These are the activations of a small neural network, seen along a few directions. Each row is one input.
Each table varies a few parts of the input and shows all the possible inputs, shuffled.
A made-up example of a description, with smaller parts first: one of 3 separate values, together with either a single point or one of 9 places around a ring or (one of 4 places along a line, together with one of 8 places around a ring).
Shared parts are said once, and a part with two or three values counts as separate values.

Other details of the inputs shift rows strongly along two fixed directions, in all tables alike. That doesn't count.

Table:
r1: [ 0.51 -6.71  1.49  3.63 -1.03 -0.63 -0.40  4.56 -0.61 -0.65  1.16]
r2: [ 1.29  2.71 -8.34 -2.21  0.42  7.08 -1.29 -7.66  0.13  0.13 -1.30]
r3: [ 1.81  8.63  3.56 -2.42  0.65 -2.17  1.43 -2.35 -1.86  1.05  3.62]
r4: [ 0.74 -7.25  0.46  2.54  3.39  0.21 -0.26  4.33 -0.88 -2.22 -1.85]
r5: [ 1.03 -7.67 -0.97  2.24  2.32  0.27 -1.03  2.62 -0.02 -2.01 -2.23]
r6: [-2.54  3.30 -8.90 -3.60 -1.01  5.37  0.07 -5.35  3.10 -0.87 -3.00]
r7: [-2.33  5.88 -3.80 -3.38 -3.32  3.16  2.42 -2.49  0.50 -0.06  0.92]
r8: [ 2.09 -5.49 -0.95  4.67 -0.83 -0.18 -3.70  1.27  1.87  0.56 -0.29]
r9: [-0.02  8.16  3.02 -3.36 -1.76 -3.23  2.75 -2.10 -0.42  2.91  3.72]
r10: [-1.16 -6.35 -2.12  1.90  1.39  2.06 -0.53  3.97  1.23 -3.17 -3.91]
r11: [ 0.91 -2.82  5.98  2.24  2.76 -1.25 -0.57  6.59 -0.78 -1.81 -2.23]
r12: [ 0.79 -7.08  0.83  2.93  2.25 -1.76 -1.58  3.11  1.42 -0.54 -2.00]
r13: [-1.14 -3.16  5.85  2.18 -2.43 -4.43 -0.19  6.68  1.27 -0.12  0.58]
r14: [-2.24  1.50 -8.63 -2.11 -2.33  5.05  1.08 -8.29  0.51  0.31  0.41]
r15: [-0.69  6.95  6.79 -4.07  1.21 -4.62  5.45  0.14 -4.07  0.83  2.44]
r16: [ 1.63 -6.34  0.48  3.50  1.06 -0.57 -4.88  1.52  1.34  0.50 -1.79]
r17: [-0.92 -4.59  9.42  2.39  0.52 -8.26  0.31  6.40 -1.31  1.00  0.78]
r18: [ 2.41  8.63  6.90 -2.66  1.58 -4.10  2.53  0.66 -3.33  0.95  3.23]
r19: [-1.41  2.40 -9.41 -3.36 -0.44  4.05 -1.43 -7.45  2.31  0.79 -1.48]
r20: [-0.65  6.88 -2.41 -2.36 -2.12  1.73 -0.27 -2.81  1.58  0.52  0.18]
r21: [-1.66  4.31 -0.66 -2.55 -0.91 -0.73  2.70 -3.93 -0.36  1.95  0.99]
r22: [ 2.19  8.37  7.80 -3.09  3.78 -3.46  2.01 -0.58 -3.02  1.01  2.44]
r23: [-0.89 -7.55  1.22  3.21  0.55 -0.36  0.88  3.71 -1.64 -1.23 -0.62]
r24: [-2.89 -6.76  0.07  2.77 -2.15 -0.65 -0.50  3.44  1.71 -1.04 -2.44]
r25: [ 2.44 -2.90  5.47  3.42  1.87 -2.53 -0.61  5.67 -2.08 -0.74  1.21]
r26: [ 0.21 -9.54 -7.23  3.16  0.82  4.04 -3.09 -1.42  2.27 -2.11 -2.52]
r27: [-0.02 -7.39 -6.29  4.51 -2.05  5.19 -3.68  1.70  2.57 -2.35 -2.79]
r28: [-0.41  8.21  6.84 -3.55 -1.57 -6.54  2.12  0.37 -1.21  3.08  4.33]
r29: [ 1.09 -8.14 -6.22  4.97 -2.60  2.28 -6.39 -0.86  3.27  0.30 -1.22]
r30: [-4.05  2.48 -8.86 -2.80 -2.91  6.53  2.25 -5.38  0.71 -0.99 -1.99]
r31: [-0.17  9.27  4.17 -4.03  1.45 -1.05  1.42 -0.69 -0.29  0.72 -0.29]
r32: [ 1.58  5.67  0.05 -2.12  1.74  0.81 -0.21 -4.00 -0.06  1.88  0.12]
r33: [-0.80  2.24 -8.73 -1.65 -4.06  5.02 -0.28 -7.63  1.64  0.88  2.12]
r34: [ 1.55 -4.13  9.32  2.66 -0.06 -6.55  0.99  7.58 -1.98 -0.07  2.43]
r35: [ 1.69  8.28  3.77 -3.61  3.83  0.24  2.51 -1.32 -3.50  0.60  1.30]
Description of these inputs: one of 5 places around a ring, together with either one of 2 separate values or one of 5 places along a line.
Question: Changing only the place on the ring of 5 turns r21 into r9. The same change can be made to r15. Which row results?
Answer: r34
Question: A walk changes only the place on the line of 5. It starts at r19 and steps to r12. List the rest of the walk in order.
Answer: r26, r5, r4
Question: Change only the choice among 2 separate values in r31. List by row number the other rows that result.
Answer: r11

Table:
r36: [-3.58  6.91  3.61 -4.71  0.43 -2.91  3.96 -0.72 -0.13  0.58 -1.24]
r37: [-3.20 -8.77 -2.77  1.41 -0.27  0.21  0.64  1.55  0.44 -1.33 -2.42]
r38: [ 3.37 -1.14  7.55  1.87  1.80 -7.08 -1.59  7.76  0.22 -0.88  2.52]
r39: [ 0.63 -0.70  8.39  1.00  3.29 -4.12  0.91  9.70 -0.02 -3.13 -1.61]
r40: [ 2.43  3.36 -7.18 -1.23  0.56  4.58 -3.10 -9.10  0.39  1.71  0.45]
r41: [-0.42 -5.60 -0.93  4.78 -4.67  1.94 -4.13  2.06  2.54  0.98 -0.98]
r42: [ 0.16 -6.65 -3.50  1.73  1.33  2.45 -0.16  4.42  0.19 -3.79 -2.17]
r43: [ 2.15  1.87 -7.64 -1.96  1.76  5.77  0.14 -8.85 -1.35  0.76  0.70]
r44: [ 1.86  9.05  4.36 -2.78  3.27 -0.88 -0.41 -2.75 -1.41  2.34 -0.35]
r45: [-1.16 -9.10 -3.17  2.42 -0.89 -1.43 -0.17  0.03  1.37  0.18  0.39]
r46: [ 0.49  7.28  3.57 -1.39 -3.65 -2.80  0.92 -1.94 -1.22  2.62  5.01]
r47: [ 0.89 -7.96 -1.62  2.88  3.63  3.61 -1.16  0.66 -1.94 -1.93 -3.05]
r48: [-0.95  6.57  2.87 -3.89 -0.94 -5.95  1.65 -2.80  0.20  2.83  3.14]
r49: [ 0.17  5.94  3.00 -1.78 -2.35 -1.77  4.21 -1.66 -3.07  1.78  5.24]
r50: [ 2.29 -6.93 -3.85  2.67  0.66  0.82 -1.04  2.97  1.04 -2.31  0.51]
r51: [ 1.05  9.13  2.49 -3.72  0.93 -1.60  0.10  1.35  1.24  0.27  0.60]
r52: [-0.95 -2.91  9.11  2.54 -0.48 -4.06  3.12  7.48 -3.97 -0.90  1.54]
r53: [-2.91  3.06 -6.45 -0.69 -4.46  6.98  0.44 -4.74  1.22 -0.15 -1.49]
r54: [-2.89  2.96 -7.15 -2.87 -3.15  2.50 -1.51 -6.42  3.86  2.09 -2.05]
r55: [ 0.56 -6.34 -0.69  3.73  3.20  3.74 -2.83  1.00  0.40 -1.71 -4.75]
Question: What is each input in this table made of?
Answer: one of 4 separate values, together with one of 5 places around a ring
Question: Changing only the place on the ring of 5 turns r38 into r50. The same change can be made to r40. Which row results?
Answer: r43
Question: Change only the place on the ring of 5 in r53. List by row number the other rows that result.
Answer: r41, r46, r49, r52
Question: Change only the choice among 4 separate values in r44. List by row number the other rows that result.
Answer: r41, r51, r54

Table:
r56: [ 2.21 -4.12 -5.46  2.77  0.24  4.99 -3.06 -0.21  1.52 -1.81 -1.20]
r57: [ 0.80  4.03 -3.04 -3.28  2.17  0.76 -0.31 -5.00 -0.49  1.01  0.02]
r58: [-0.01 -0.16  3.60  1.54 -1.59 -1.74 -1.69  3.00  0.20  0.64  0.12]
r59: [-0.59  8.57  4.55 -3.94  1.36 -1.80  4.13  2.39 -1.49 -0.96  0.81]
r60: [ 2.03 -3.85  2.74  2.21  1.15 -1.57  0.81  1.77 -2.89 -0.04  2.37]
r61: [ 1.77 -0.85  3.68  1.56  1.87 -0.49 -1.37  2.56 -1.82 -0.31 -0.28]
r62: [-0.77  4.82 -2.00 -1.84 -1.72  0.51  0.15 -4.73  1.87  1.99  0.48]
r63: [-1.99 -5.60 -5.56  0.15  0.17  1.94 -1.31 -0.96  1.98 -1.04 -3.15]
r64: [-0.23 -1.55  2.48  0.33 -0.21 -4.31 -1.62  1.76  1.18  1.23  0.27]
r65: [-1.67 -5.25 -4.49  1.49 -0.19  3.11 -0.57 -1.36  2.30 -1.00 -3.21]
r66: [-2.34  3.08 -3.35 -3.06 -1.52  2.02  4.27 -3.61 -1.79 -0.14  1.48]
r67: [-1.01  3.94 -2.80 -1.95 -3.80  0.61  1.84 -4.48 -0.47  1.66  3.49]
r68: [ 1.02 -0.19  2.81  1.79 -1.44 -1.74 -1.23  4.18  1.40 -0.41  0.76]
r69: [ 1.98 -1.86  3.54  1.70  2.92 -1.71 -0.56  0.79 -0.46  0.26 -0.33]
r70: [-1.20 -1.01  3.30  0.52  0.57 -0.57  0.52  3.90 -1.05 -1.10 -1.63]
Question: Changing only one part turns r68 into r56. The same change can be made to r58. Which row results?
Answer: r61
Question: What is each input in this table made of?
Answer: one of 3 separate values, together with either a single point or one of 4 places along a line
Question: Change only the choice among 3 separate values in r64. List by row number the other rows that result.
Answer: r57, r63
Question: A walk changes only the place on the line of 4. It starts at r59 and steps to r70. List the rest of the walk in order.
Answer: r65, r63
